Questions about the array below.
1) What is the minimum?
2) What is the entry just left of -2.94?
[[ 1.68  0.35 -2.94  1.52 -0.50  2.77 -1.50 -1.04 -0.80 -0.64 -0.88  2.03
  -1.41]
 [ 1.85 -1.98 -2.26 -0.78 -2.36 -0.31 -2.30  0.77  1.17  0.66 -2.53  1.93
  -2.90]
 [ 2.88 -3.95 -2.66 -3.35 -3.86 -3.24 -4.57  3.40  3.42  3.02 -4.20  3.61
  -5.53]
 [ 0.01  2.91 -1.50  3.73  1.96  5.02  1.23 -3.22 -3.01 -2.54  1.75 -0.03
   1.95]]
1) -5.53
2) 0.35

[[ 1.14  4.03 -1.28 -1.05 -3.59  0.21  2.06  1.92  2.60  0.23 -0.35  1.13
  -1.54]
 [ 2.29  3.27 -0.94  0.24 -1.61 -0.20  1.67 -2.87 -1.04  2.52  0.10  1.78
   1.48]
 [-0.32 -2.32  1.91  1.52  3.48  0.92 -0.72  0.78 -0.23  0.03  1.12 -0.08
   1.41]
 [-0.41 -2.23  2.20  1.54  3.60  1.10 -0.58  1.35  0.29  0.00  1.28 -0.24
   1.28]
 [-0.19 -1.82  1.62  1.33  2.90  0.88 -0.51  0.96  0.02 -0.01  1.00  0.08
   1.16]
 [ 2.26  3.36 -1.46 -0.01 -2.19 -0.33  1.58 -2.61 -1.01  2.10 -0.20  2.00
   1.08]
 [-0.89 -1.21  1.41  0.48  1.57  1.14 -0.19  3.95  2.37 -1.38  0.72 -0.36
  -0.76]
 [ 2.91  4.29 -1.33  0.23 -2.28 -0.19  2.17 -3.17 -1.03  2.97  0.07  2.40
   1.64]
 [ 1.35  3.33 -1.39 -0.71 -2.91 -0.16  1.58 -0.17  0.84  0.82 -0.41  1.22
  -0.54]
 [ 0.14 -2.42  2.34  2.13  4.38  1.10 -0.63 -0.06 -0.86  0.80  1.52  0.26
   2.42]]
Read off the entry just right of the smallest entry.
Answer: 0.21
The entry just right of the largest entry is 1.10
The entry just left of -0.36 -> 0.72
Read off the entry just left of the smallest entry.
Answer: -1.05
Read off the entry just right of 2.06.
Answer: 1.92
The maximum -> 4.38
Read off the smallest entry.
Answer: -3.59
Read off the entry just right of -1.04.
Answer: 2.52
Read off the entry just left of 1.08.
Answer: 2.00
The entry just left of 4.38: 2.13

Read these off the grid that follows.
1) The entry just right of -0.360?
2) The minimum?
[[0.022, -1.300, -0.326, 1.721, 0.488, 0.277, 0.227, 0.313, -1.300, -0.211], [-0.252, -0.189, -0.165, -0.429, -0.137, -0.209, -0.551, -0.572, -0.189, -0.385], [0.308, 1.297, -0.282, -2.099, -1.390, -1.351, -1.394, 1.810, 1.297, -0.417], [-0.080, -0.275, -0.341, -0.471, -0.420, -0.011, -0.382, -0.602, -0.275, -0.082], [-0.267, -0.046, -0.256, -0.301, -0.291, -0.153, -0.129, -0.709, -0.046, -0.075], [-0.230, -0.305, -0.181, -0.447, -0.117, -0.470, -0.169, -0.598, -0.305, -0.205], [0.194, 1.068, -0.113, -2.281, -1.300, -1.544, -1.064, 1.727, 1.068, -0.362], [-0.128, -1.279, -0.204, 1.564, 0.473, 0.467, 0.490, 0.476, -1.279, -0.145], [-0.521, -0.078, -0.233, -0.218, -0.269, -0.111, -0.469, -0.702, -0.078, -0.231], [-0.258, -0.323, -0.149, -0.391, -0.345, -0.246, -0.145, -0.561, -0.323, -0.143], [-0.556, -0.340, 0.309, -0.321, 0.676, -0.252, -0.128, 0.564, -0.340, -0.808], [-0.563, -0.519, 0.503, -0.166, 0.466, -0.435, -0.149, 0.466, -0.519, -0.414], [-0.239, -0.217, -0.261, -0.443, -0.330, -0.221, -0.371, -0.545, -0.217, -0.193], [-0.131, -0.478, -0.360, -0.511, -0.411, -0.065, -0.238, -0.805, -0.478, -0.144]]
1) -0.511
2) -2.281

arr =
[[116  73  77 113  95 109  89  61 109 202]
 [155  97  88  81 155 112  92 152  87 104]
 [183  61  78  98 115 129 111  74  67  92]
 [ 98 135  33  61 103 140 103 132  99  97]
 [149  66 117  93  91  79 149 106 129 130]
 [114 112 132  75  91  75 107 106 111  63]
 [ 81 102  60  91  78 107  94 108 109 106]]
Indices start at 0.
The entry in row 0 and column 0 is 116
Report the entry in row 0 and column 1.
73
Report the entry just left of 88.
97
The entry in the bottom-left corner -> 81
Report the minimum.
33
The entry in row 2 and column 2 -> 78
The entry just left of 99 -> 132
The bottom-right entry -> 106
The top entry of the column that holds the smallest entry -> 77
The entry in row 1 and column 0: 155
Report the entry in row 2 and column 0.
183
Report the top-right entry.
202
The entry directly above 94 is 107
The entry directly above 93 is 61
Report the entry at row 1, column 2.
88
Report the entry just right of 88.
81
Report the entry directly below the largest entry.
104
Report the entry just right of 89.
61

B =
[[-1.82  2.68  0.15  2.46  3.99  1.15  0.78  0.47 -2.94]
 [ 4.54  4.56 -2.03 -4.56 -2.63 -0.21  3.87 -0.52  2.90]
 [ 1.11  1.88 -4.54  3.44  1.98 -3.26  0.59 -1.75 -0.18]]
Counting starts at 0.
The entry just left of the centre entry: -4.56
Report the top entry of the column that holds the largest entry.
2.68
The entry in row 0 and column 2: 0.15
The entry in the top-left corner is -1.82
Report the entry just left of the smallest entry.
-2.03
Report the entry in row 2 and column 0.
1.11
Report the entry directly below the smallest entry.
3.44
Report the entry directly above the centre entry.
3.99
The entry directly below -2.63 is 1.98
Report the entry just right of 4.54.
4.56
Report the entry directly above the smallest entry.
2.46
Report the entry just right of -0.21.
3.87
The entry just left of 0.78: 1.15
Report the entry directly below 0.47.
-0.52
Report the entry in the bottom-right corner.
-0.18
The entry directly above 1.98: -2.63
Report the entry directly below the largest entry.
1.88
The entry in row 1 and column 0 -> 4.54
Report the entry directly below 1.15.
-0.21

Questions about the array below.
1) Which number is the entry directly below 1?
2) Which number is the last entry in the row that holds the smallest entry?
3) Which number is the bottom entry of the column that holds the largest entry?
4) Which number is the third entry on the main diagonal?
5) Which number is the last entry of the largest entry's row?
6) Which number is the entry in the bottom-left corner?
7) Which number is the entry in the top-right corner?
8) Which number is the second entry on the diagonal from the top-right corner?
[[4 4 4 5 4]
 [6 5 4 7 3]
 [7 5 4 8 3]
 [5 3 5 3 5]
 [4 6 3 4 3]
 [3 6 1 6 2]
 [3 2 5 4 5]
 [5 3 6 3 5]
 [3 0 7 3 6]]
1) 5
2) 6
3) 3
4) 4
5) 3
6) 3
7) 4
8) 7

Questions about the matrix below.
1) The entry just right of 0.25?
2) The bottom entry of the column that holds the smallest entry?
3) The top entry of the column that holds the smallest entry?
4) The entry directly below 1.61?
5) The entry directly above 3.85?
6) The bottom-right entry?
7) The entry in the bottom-left corner?
8) The entry just right of -1.30?
[[-0.82  1.20 -0.38  1.70  0.17 -2.01 -2.29  2.06 -0.57  2.36]
 [ 1.56 -0.60  1.27  1.94 -2.49  1.23  0.39 -2.92  0.65  0.74]
 [ 4.08 -2.62  2.58  1.01 -1.81  3.61  4.08 -3.12 -0.95 -0.76]
 [-1.62  2.11 -3.63 -2.43  2.96 -1.93  1.36  3.58 -1.30 -0.61]
 [ 2.53 -2.29  1.40  0.02 -1.71  2.08  1.37 -1.85 -0.26 -1.36]
 [ 0.70 -0.78  0.20 -1.01  0.74  0.20 -2.34  1.31  0.64 -1.44]
 [-2.06  1.47 -2.81 -1.46  2.35 -1.06  1.61  1.32  0.12 -1.52]
 [-0.09 -0.70  1.11  0.25 -0.52  0.30 -0.77 -0.11 -0.68  0.73]
 [ 0.38  1.52  0.67  3.68 -2.05 -0.96 -2.33 -0.90  0.28  3.85]]
1) -0.52
2) 0.67
3) -0.38
4) -0.77
5) 0.73
6) 3.85
7) 0.38
8) -0.61
